These are the activations of a small network on made-up records, seen along a few directions, one row for each record.
Records have a field called M. Each example row is followed by its value.
The word absent means that the record has no M.
The largest differences between rows may come from other fields.
(in the rows, 500 means zero)
Random noise pushes rows far along 10 fixed directions. That doesn't count. These rows show it; they differ only by the noise:
[437 586 326 425 578 417 320 405 627 416 843 679 577 506 369 847 421 474
 664 571 378 454 338]
[414 486 611 683 475 385 593 343 358 353 703 653 459 580 252 758 642 629
 527 601 378 623 459]
[536 358 392 615 803 417 680 445 463 600 257 342 211 379 507 282 444 465
 498 321 648 478 723]
[302 538 365 287 429 288 304 657 540 577 215 611 516 761 585 930 573 667
 659 253 191 471 398]
[499  63 774 577 455 750 563 140 154 571 318 548 346 724 297 162 626 464
 495 419 592 874 474]
[249 594 339 677 323 546 497 581 337 509 537 425 641 415 543 582 739 577
 303 469 499 497 550]
[464 473 445 597 153 376 296 747 735 556 741 803 331 421 728 509 592 742
 671 376 286 474 434]
[449 456 370 573 786 505 732 445 390 462 487 437 440 448 390 473 526 404
 425 543 697 402 609]
[600 494 485 565 653 256 475 498 625 517 358 460 278 373 550 543 396 563
 713 283 376 535 592]
[283 430 413 507 572 457 757 685 306 432 276 694 492 644 416 663 740 581
 463 540 688 364 445]
[785 621 464 471 413 248 334 697 829 541 813 482 305 269 841 589 665 503
 679 516 367 355 426]
[431 365 511 566 630 411 744 660 496 443 310 717 326 564 480 432 446 616
 626 369 526 424 615]

[508 667 522 679 423 448 378 323 493 520 628 228 571 387 487 590 501 543
 416 471 304 650 591] -> m3
[625 338 456 220 676 402 380 514 617 668 184 472 260 673 594 491 436 493
 661 311 466 468 433] -> absent
[579 424 549 411 493 496 439 392 525 591 579 412 422 649 556 462 529 499
 502 476 369 560 539] -> m3
[735 365 659 516 603 625 529 289 447 367 721 585 511 394 362 377 476 295
 656 677 664 618 374] -> m11
[414 641 568 523 279 744 399 487 372 441 484 211 899 484 690 402 472 411
 420 273 208 693 656] -> m12
[588 572 399 507 559 375 477 540 482 586 425 269 389 334 625 544 739 403
 393 604 714 434 448] -> m2
[592 348 534 607 571 342 560 526 705 518 629 831 124 522 436 371 343 685
 685 515 498 444 513] -> m10
[592 489 487 362 489 463 522 711 737 598 688 697 337 655 609 391 458 527
 487 646 473 236 506] -> m15
[590 388 487 316 728 604 466 336 555 516 459 494 487 610 432 409 250 337
 572 440 509 481 523] -> m5
[381 473 324 616 441 601 500 636 479 530 449 543 518 317 579 336 519 532
 468 395 653 477 534] -> m4
[657 542 596 312 293 674 491 764 587 399 716 642 734 525 791 466 624 382
 585 597 464 396 384] -> m8
[231 483 276 331 634 807 473 320 289 513 338 298 829 578 423 488 379 286
 344 417 584 560 543] -> m16
[368 508 256 460 559 715 490 552 602 485 760 665 657 441 422 308 227 378
 445 592 673 332 510] -> m13
[387 650 320 443 490 307 476 678 491 647 211 341 489 500 639 723 667 601
 363 398 439 358 564] -> m6
[695 509 525 651 497 484 524 430 688 550 858 398 325 249 606 184 335 484
 481 487 413 490 716] -> m14
[745 559 615 547 475 363 416 365 635 521 804 350 356 452 560 541 572 464
 469 596 301 514 555] -> m5
[524 398 299 357 543 536 372 553 607 719 341 518 343 448 610 332 473 436
 496 449 693 403 414] -> m6
[582 531 650 692 254 615 331 322 421 368 728 498 649 173 409 477 651 420
 578 686 657 768 232] -> m16
[578 531 567 308 574 623 530 471 477 403 543 508 700 613 493 521 446 324
 514 626 538 416 412] -> m10
[536 731 361 458 618 455 541 652 646 417 716 395 640 370 630 648 447 382
 471 645 499 256 540] -> m2
[326 552 194 387 485 338 423 666 533 595 573 671 409 611 495 860 712 586
 482 628 554 257 332] -> m4
[559 610 675 677 489 461 639 463 421 336 496 271 617 365 548 515 513 490
 466 436 337 651 729] -> m1
[392 573 434 422 422 457 473 625 525 503 497 431 597 653 688 657 555 559
 435 360 215 444 604] -> m7
[321 369 344 499 419 639 620 745 412 502 386 743 522 483 559 368 630 534
 414 537 843 330 425] -> m9
[438 311 485 424 772 380 955 738 482 482 272 678 230 782 498 466 528 563
 444 504 633 255 703] -> m1
[624 589 397 604 634 546 485 412 508 480 577 282 567 160 552 386 413 331
 489 481 608 521 596] -> m11
[635 382 474 273 541 569 316 219 436 638 676 358 443 703 510 650 626 357
 463 545 394 613 397] -> m8
[388 348 423 397 470 566 382 338 387 690 373 332 425 722 519 466 505 508
 349 343 352 606 594] -> m9
[668 453 572 287 706 565 614 608 558 391 344 616 602 470 477 388 413 285
 687 593 768 379 369] -> m14
[666 536 514 534 495 344 720 792 663 571 765 317 196 518 890 370 684 589
 346 473 286 234 816] -> absent
[515 511 476 303 875 540 587 202 406 557 479 311 527 760 220 596 388 296
 357 673 537 435 555] -> m15
[542 421 544 411 559 543 513 377 383 612 394 426 450 624 437 427 560 433
 409 565 609 515 468] -> m13
[562 356 585 487 549 476 645 552 447 500 376 525 323 596 579 421 585 535
 579 388 491 539 546] -> m12
[479 503 351 332 552 577 431 368 530 576 822 309 538 699 620 586 527 377
 336 512 270 438 579] -> m7

Here are new rows. What is M for each?
[508 374 435 523 592 356 568 638 585 623 182 646 171 450 474 356 458 626
 588 409 696 421 492] -> m15
[533 301 406 414 575 720 480 533 429 600 268 401 431 423 622 145 477 340
 521 356 765 500 510] -> absent
[726 516 822 428 549 533 647 520 514 330 399 349 609 482 659 349 423 391
 641 414 329 625 609] -> m16
[472 619 500 574 368 594 461 632 577 471 543 538 650 376 543 327 370 500
 461 505 488 464 542] -> m15
[419 568 294 472 633 553 470 476 609 577 528 335 537 411 515 384 228 450
 418 369 421 437 719] -> m14
[487 498 368 456 445 475 326 447 544 634 713 415 399 552 535 630 615 526
 426 530 411 469 429] -> absent
[546 555 525 420 748 144 543 446 640 512 372 388 321 696 482 787 278 610
 590 304  66 460 758] -> m9
[397 471 528 341 206 633 280 673 555 495 457 832 711 639 545 491 468 558
 624 479 465 537 225] -> m13
[477 585 495 616 394 441 430 673 665 333 512 887 563 220 429 514 273 642
 793 463 575 507 343] -> m6
[524 350 638 678 617 418 831 376 321 538 451 411 215 670 385 417 711 599
 277 559 494 531 707] -> m5
[527 587 467 349 696 450 716 681 618 391 681 692 552 643 420 617 459 427
 484 748 574 173 493] -> m15
[457 669 681 682  49 409 288 600 491 387 619 598 707 380 539 735 699 669
 547 546 302 646 329] -> m9
[391 615 388 540 226 548 348 689 571 521 739 672 635 422 573 499 624 565
 430 640 587 390 337] -> m13
[688 470 784 408 434 427 581 589 466 464 275 487 487 553 565 482 697 484
 583 540 507 552 423] -> m14
[536 405 322 269 469 495 376 642 549 674 278 528 400 532 672 495 728 432
 546 473 734 379 259] -> m5
[336 429 694 594 392 514 622 380 186 512 230 443 538 758 315 578 642 665
 313 447 340 706 607] -> m6
[438 763 578 599 265 402 468 742 496 333 355 569 775 318 545 685 551 623
 586 484 415 525 412] -> m6
